A small network was shown many inputs. Here are its activations along a few directions, one row for each input.
Each table varies a few parts of the input and shows all the possible inputs, shuffled.
Descriptions start from the smaller parts, as in this example, which fits no table here: one of 5 places around a ring, together with either a single point or one of 9 places along a line or (one of 3 separate values, together with one of 6 places along a line).
Shared parts are said once, and a part with two or three values counts as separate values.
In the rows, 128 means zero.

Other details of the inputs vary at random and push rows far along two fixed directions, the same in every table; ignore that.

Table:
r1: [121 122 122 126 127 128 128 133 138 130 114 127]
r2: [152 143 134 126 148 124 132 130 120 124 151 127]
r3: [124 121 122 126 119 129 124 131 130 127 113 125]
r4: [127 116 121 129 122 124 128 128 135 125 115 129]
r5: [119 123 124 126 123 127 128 136 133 127 114 125]
r6: [125 115 123 126 127 125 124 130 135 133 114 127]
r7: [120 118 122 129 114 123 139 123 131 137 122 131]
r8: [125 123 123 129 121 127 124 130 132 129 110 126]
r9: [149 146 133 125 146 126 130 133 117 123 153 127]
r10: [152 143 132 125 141 127 126 127 114 123 152 128]
r11: [147 149 134 127 133 125 141 120 116 133 159 131]
r12: [ 23 118 192 146 141 165  89  41 133  91 177 160]
r13: [154 149 135 129 138 124 130 128 117 120 148 128]
r14: [120 122 125 125 125 130 125 136 132 130 113 123]
r15: [147 148 140 136 139 133 134 131 112 131 154 128]
r16: [147 146 139 133 136 135 135 134 111 130 155 127]
r17: [123 122 120 127 123 127 129 129 138 129 115 126]
r18: [123 118 122 124 124 126 122 133 131 132 115 128]
r19: [123 117 120 129 125 124 129 128 137 128 116 126]
r20: [146 147 133 126 132 124 140 123 111 130 162 131]
r21: [122 115 125 135 122 133 133 133 131 138 119 129]
r22: [124 118 120 127 119 125 126 131 132 124 116 130]
r23: [126 120 121 126 123 129 125 128 135 130 113 128]
r24: [144 151 138 127 130 126 140 121 111 128 162 129]
r25: [121 124 122 130 121 125 128 130 135 127 114 125]
r26: [153 148 134 126 136 126 131 130 116 118 151 126]
r27: [124 116 123 127 131 128 126 133 135 132 113 126]
r28: [118 125 124 130 111 123 137 125 130 136 119 129]
r29: [123 123 125 127 124 126 123 132 133 132 111 126]
r30: [126 115 122 127 125 127 125 127 134 129 114 128]
r31: [120 116 123 133 119 134 132 137 128 137 119 130]
r32: [150 145 131 126 142 125 130 128 117 121 155 127]
r33: [122 121 123 125 129 130 125 133 137 133 113 126]
r34: [122 123 120 127 119 126 129 133 134 126 115 123]
r35: [121 121 125 124 122 128 123 133 131 130 114 125]
r36: [124 120 123 124 126 128 123 130 136 134 113 127]
r37: [149 144 134 124 148 128 127 133 116 126 152 126]
r38: [121 123 125 128 127 128 124 134 134 131 110 125]
r39: [120 125 124 129 125 125 128 134 135 129 111 126]
r40: [126 121 121 127 120 126 128 129 137 127 114 129]
Each input here is: one of 5 places around a ring, together with either one of 2 separate values or one of 6 places around a ring.
The inputs of r13 and r22 match in every part but the place on the ring of 5. If r15 is changed in the same way as r13 into r22, which row does it become? -> r31
Which other rows agree with r17 in the place on the ring of 5? List them by row number. -> r1, r11, r12, r23, r33, r36, r40
Which other rows agree with r4 in the place on the ring of 5? List them by row number. -> r2, r6, r7, r19, r21, r27, r30
Which other rows does r28 become when the choice among 2 separate values takes its other values? List them by row number. -> r15

Table:
r41: [140 136 128 124 141 130 125 139 127 124 128 123]
r42: [140 131 128 124 134 128 122 131 123 126 134 125]
r43: [ 69 101 138 137 108 138 115  96 140 114 117 139]
r44: [136 134 129 132 124 131 131 128 119 131 136 132]
r45: [ 64 105 143 133 123 138 101 100 146 105 111 138]
r46: [135 129 132 136 139 136 131 135 125 135 136 127]
r47: [141 131 129 125 138 122 124 123 129 122 134 130]
r48: [131 135 135 134 139 134 131 135 127 134 135 125]
r49: [140 130 128 128 137 127 122 135 125 120 131 127]
r50: [135 131 125 127 129 125 136 127 124 132 142 132]
r51: [142 130 127 126 140 132 124 138 126 124 129 126]
r52: [132 138 134 127 126 130 132 131 121 135 137 128]
r53: [137  89  69 117  90 110 143 181 159 164  29 108]
r54: [139 132 126 129 124 126 137 125 127 125 138 129]
r55: [135 130 132 129 130 128 136 127 120 133 139 130]
r56: [137 136 130 124 137 119 125 124 131 121 132 128]
r57: [137 137 126 131 123 124 136 130 121 127 135 124]
r58: [135 135 131 127 129 125 137 130 121 135 135 126]
r59: [132 136 124 126 128 122 137 129 125 132 138 129]
r60: [138 136 129 122 134 126 123 132 124 125 132 122]
r61: [134 141 131 130 125 129 132 128 120 130 135 129]
r62: [ 71 100 138 128 123 138 104  94 146 117 112 138]
r63: [136 138 128 128 125 124 138 125 128 124 138 127]
r64: [136 131 132 128 125 131 131 131 120 135 139 130]
What do these inputs look like to the network? -> one of 2 separate values, together with either a single point or one of 5 places along a line or one of 6 places around a ring
A walk changes only the place on the line of 5. It starts at r51 and steps to r49. List the rest of the walk in order. -> r42, r62, r47
Which other rows agree with r58 in the choice among 2 separate values? List them by row number. -> r41, r45, r48, r52, r53, r56, r57, r59, r60, r61, r63
